A small network was shown many inputs. Here are its activations along a few directions, one row for each input.
In each table, some parts of the input vary, and every possible input appears once, in random order.
Descriptions start from the smaller parts, as in this example, which fits no table here: one of 4 places along a line, together with either a single point or one of 11 places around a ring or (one of 2 separate values, together with one of 8 places around a ring).
Shared parts are said once, and a part with two or three values counts as separate values.
In the rows, 128 means zero.

Other details of the inputs shift rows strongly along three fixed directions, in all tables alike. That doesn't count.

A family of inputs:
R1: [137  84 128  90 102  99 114 120 115 141 130 123 149]
R2: [105 186 126 203 129 164 124 135 102 111 148 165  97]
R3: [109 131 132 104 154 128 139 139 169 115 132 149 141]
R4: [133 124 127 135 125 135 117  96  98 147 120  79 124]
R5: [124  92 130 112 104 125  83 114 111  94 159 154 143]
R6: [115 116 115 136 125 132 133  90 106 166 129 101 117]
R7: [141 120 121 116 155 120 158 154 155  97 123 143 140]
R8: [145 112 138 108 119 117 110 130 140 107 138 158 154]
R9: [124 140 117 155  95 137 123 103  90 130 139 142 114]
R10: [136 130 126  81 162 124 166 142 169 134 115  89 159]
R11: [136  96 117 113  83 126 114 121 109 100 161 162 149]
R12: [113 139 143 181 119 137 129 132 124 150 106 113 102]
R13: [126 128 122 155  97 137 104 115  97 141 138 145  99]
R14: [131 110 133  71 139 105 130 139 132 133 122 100 155]
R15: [134 106 108 134 131 119 129 105  98 154 109 102  92]
R16: [131 110 127 145 129 130 114  94 109 160 125  91 123]
R17: [116 109 126  93 128 123 103 139 141 111 146 157 130]
R18: [144 119 120 104 109 122 134 138 134 101 146 150 157]
R19: [137 101 127 105 133 101 122 151 118  95 130 155 136]
R20: [112 181 134 217 163 169 162 145 150 153 114 106  98]
R21: [123 121 110 160 115 132 129 104  82 116 133 144  99]
R22: [144  95 120  87 123 110 104 104 112 128 141 113 155]
R23: [146 122 127 143 114 123 122  93 107 156 115  91 125]
R24: [116 154 123 141 151 140 161 102 125 173 103  68 110]
R25: [119 130 121 159  95 139 121 101  96 134 140 147 112]
R26: [140 132 145  81 151 104 155 152 165 144  95  96 153]
R27: [127 119 137 169  96 139 101 103 105 122 132 133 113]
R28: [120 158 125 145 124 143  96 157 113  90 163 189 113]
R29: [146 111 123  75 120 116 153 126 145 125 121 104 161]
R30: [130 188 156 159 159 132 143 195 170 101 120 172 131]
R31: [143 137 133  71 154 112 153 143 171 148  98 104 139]
R32: [118 196 146 140 173 150 136 188 169  97 128 167 116]
R33: [121  95 128 109 102 114  91 134  96 108 162 158 143]
R34: [131 132 127  88 111 122 132 128 128 100 139 156 148]
R35: [124 127 126 162 129 141 163 107 148 174  95  71 113]
R36: [131 173 136 141 135 138 120 172 148  96 138 189 119]
R37: [115 149 126 169 141 146 123 125 121 160 125 118  91]
R38: [109 115 118 165 100 152 115 112 102 120 149 126 115]
R39: [129 118 108 140 118 135 137 102 104 154 133  84 126]
R40: [125 121 133  85 153 112 163 124 188 147 101 115 147]
R41: [119 186 151 157 174 136 137 196 166 100 130 166 131]
R42: [126  99 123  97 103 118 108 118 128 130 131 141 124]
R43: [146 113 133 104  89 122  96 116  98  89 149 151 147]
R44: [119 111 142  89 166 107 143 149 178 148 105  99 149]
R45: [143 126 127 163 162 124 151 105 126 163  84  73 103]
Each input here is: one of 5 separate values, together with either a single point or (one of 2 separate values, together with one of 4 places along a line).
The inputs of R3 and R5 match in every part but the choice among 5 separate values. If R6 is changed in the same way as R3 into R5, which row does it become? -> R16
Which other rows does R12 become when the choice among 2 separate values takes its other values? List them by row number. -> R44
Which other rows does R10 become when the choice among 2 separate values takes its other values? List them by row number. -> R29
Which other rows does R45 become when the choice among 5 separate values takes its other values? List them by row number. -> R7, R15, R19, R21

A family of inputs:
R46: [114 159 115 112 113 144 106 142 116 100 161 190 115]
R47: [146 135 142 113 119 138 158 117 163 119 120 101 173]
R48: [125 131 156  99 138 115  93 152 142 105 134 153 149]
R49: [133 206 141 209 160 159 140 166 115 120 114 142  81]
R50: [149 138 130 143  76 143 116 140 117  46 174 199 173]
R51: [135  92 101 119  72 119 125  99  56 107 141 118 126]
R52: [132 157 136 140 154 138 144 107 126 200  83  26 109]
R53: [125 199 139 219 143 164 165 167 119 114 116 139  97]
R54: [110  89 108 102 104 111 108  61  88 206 119  80  99]
R55: [115 125 127 158  35 154  74 118  35  66 192 169 129]
R56: [106  74 100 112 128 115 107  60  83 192 129  70 106]
R57: [130 132 139 156 123 122  96 141  90 105 139 170 107]
R58: [110 207 130 216 122 186 175 127 156 123 127 156 103]
R59: [119 113 154 160 149 126 120 111 152 210  76  44 102]
R60: [107 192 122 227 147 191 173 126 150 110 137 146 110]
R61: [149 133 125  72 147 107 124 166 138  73 135 171 144]
R62: [ 88 176 149 218 147 161 118 155 162 152 117 168  65]
R63: [159  81 105 130  81 124 159  53  83 164 114  59 140]
R64: [151  68  96 121  34 124 113  63  48  81 161 142 145]
R65: [143  93 153  68 174  83 125 167 210 148  99 120 167]
R66: [147  92 152  71 188  85 141 171 212 142  92 128 150]
R67: [106  82 131  76 150 112  86 167 175  76 171 215 151]
R68: [116 132 118  53 109 124 133 164 155  69 173 209 170]
R69: [129  38 114 122  60  99  57  93  55 109 152 155 107]
R70: [152 128 134  55 158 100 171 164 186 127 113 102 189]
R71: [116 188 149 219 164 143 131 159 126 118 103 150  72]
R72: [110  83  86 110 106 132 144  64  80 177 139  55 121]
R73: [145 155 127 147 157 126 150 111 122 204  84  32 108]
R74: [147 118 148  56 182  82 134 161 191 143 102 116 173]
R75: [127 124 113  37 198 113 154 146 190 134 127 116 158]
What do these inputs look like to the network? -> one of 5 places along a line, together with either one of 2 separate values or one of 4 places along a line
The inputs of R73 and R65 match in every part but the place on the line of 5. If R75 is changed in the same way as R73 into R65, which row does it become? -> R67
Start at R48 and move only the place on the line of 4, one step at a time. The first step leads to R74. Which rows follow, in order? -> R57, R71
Start at R62 and move only the place on the line of 5, one step at a time. The first step leads to R54. Which rows follow, in order? -> R46, R68, R58

A family of inputs:
R76: [141 123 130 109 148 122 160 115 161 169 100  76 140]
R77: [138 107 129  72 140  98 122 147 149 125 122 144 142]
R78: [132  97 129  97 123 109 104 141 138  98 146 176 143]
R79: [118 124 128 127 135 127 114 151 139  99 145 179 123]
R80: [118 137 109 184  91 152 120 100  71 137 148 118 102]
R81: [131 114 121  75 135 110 143 134 150 115 136 136 162]
R82: [125 159 134 160 121 139 129 156 120  86 145 171 126]
R83: [127 135 116 190  87 148 116  98  74 137 144 119 106]
R84: [132  96 121 108 105 111 102 108 107 143 132 133 123]
R85: [145 119 128  78 148 113 152 147 162 122 119 121 163]
R86: [128 132 120 159 108 141 129 109  99 142 120  98 107]
R87: [120 133 116 157 110 146 130 102 104 147 127 101 107]
R88: [112 160 138 149 130 141 103 158 126 104 149 178 113]
R89: [131  82 126 103 132 107 118 104 130 158 117  93 136]
R90: [137 107 117 121 133 113 163  78 128 205  88  34 129]
R91: [109 206 146 220 171 169 178 142 158 163  90  96  82]
R92: [146 102 118  94 132 113 130  90 122 150 117  93 141]
R93: [123 123 138 131 136 124 107 159 133  91 142 167 130]
R94: [130 103 127 106 105 113  95 110 105 143 136 126 129]
R95: [139 143 131 122 137 130 119 144 125  83 142 167 135]
R96: [135 113 128  91 113 117 122 143 125  86 146 164 157]
R97: [125 156 135 131 143 143 143 156 156 103 138 156 135]
R98: [124 157 141 156 119 144 126 155 123  85 142 171 121]
R99: [118  98 122 106 114 120  97 111 103 137 144 118 130]
R100: [134  83 119  98 131 102 127 110 123 157 111  98 125]
R101: [126 132 119 189  87 153 115  98  74 138 140 120 105]
R102: [127 136 114 186  90 146 119 106  65 133 142 115 102]
R103: [126 155 140 132 140 134 138 159 153  95 123 154 131]
R104: [129 121 128  72 147 115 148 137 172 122 118 125 155]
R105: [120 135 130 119 131 126 111 153 136 105 144 180 121]
R106: [134 124 132 108 148 119 158 113 165 165  90  78 137]
R107: [120 160 143 152 128 136 102 164 120 100 142 174 113]
R108: [112 168 143 181 201 143 171 144 183 184  78  72  97]
R109: [121 121 135 146 118 130  99 119 109 138 134 122 119]
R110: [130 144 126 120 138 135 120 138 130  87 149 170 134]
R111: [141 111 127  78 129 114 131 133 160 113 129 134 161]
R112: [121 132 123 188  86 150 115  95  74 136 136 123 103]
R113: [126  96 127 108 112 114  96 118  98 133 137 115 131]
R114: [134 100 110  92 122 121 143 102 123 155 125  91 145]
R115: [116 213 153 175 207 156 194 185 213 135  88 128 120]
R116: [144 120 132  76 147 113 151 146 165 121 120 120 158]
R117: [133 100 125 110  96 122 119 100 107 128 136 122 137]
What do these inputs look like to the network? -> one of 3 separate values, together with either a single point or one of 5 places around a ring or (one of 2 separate values, together with one of 4 places along a line)
Which other rows does R114 become when the choice among 2 separate values takes its other values? List them by row number. -> R115
Which other rows does R111 become when the choice among 2 separate values takes its other values? List them by row number. -> R106
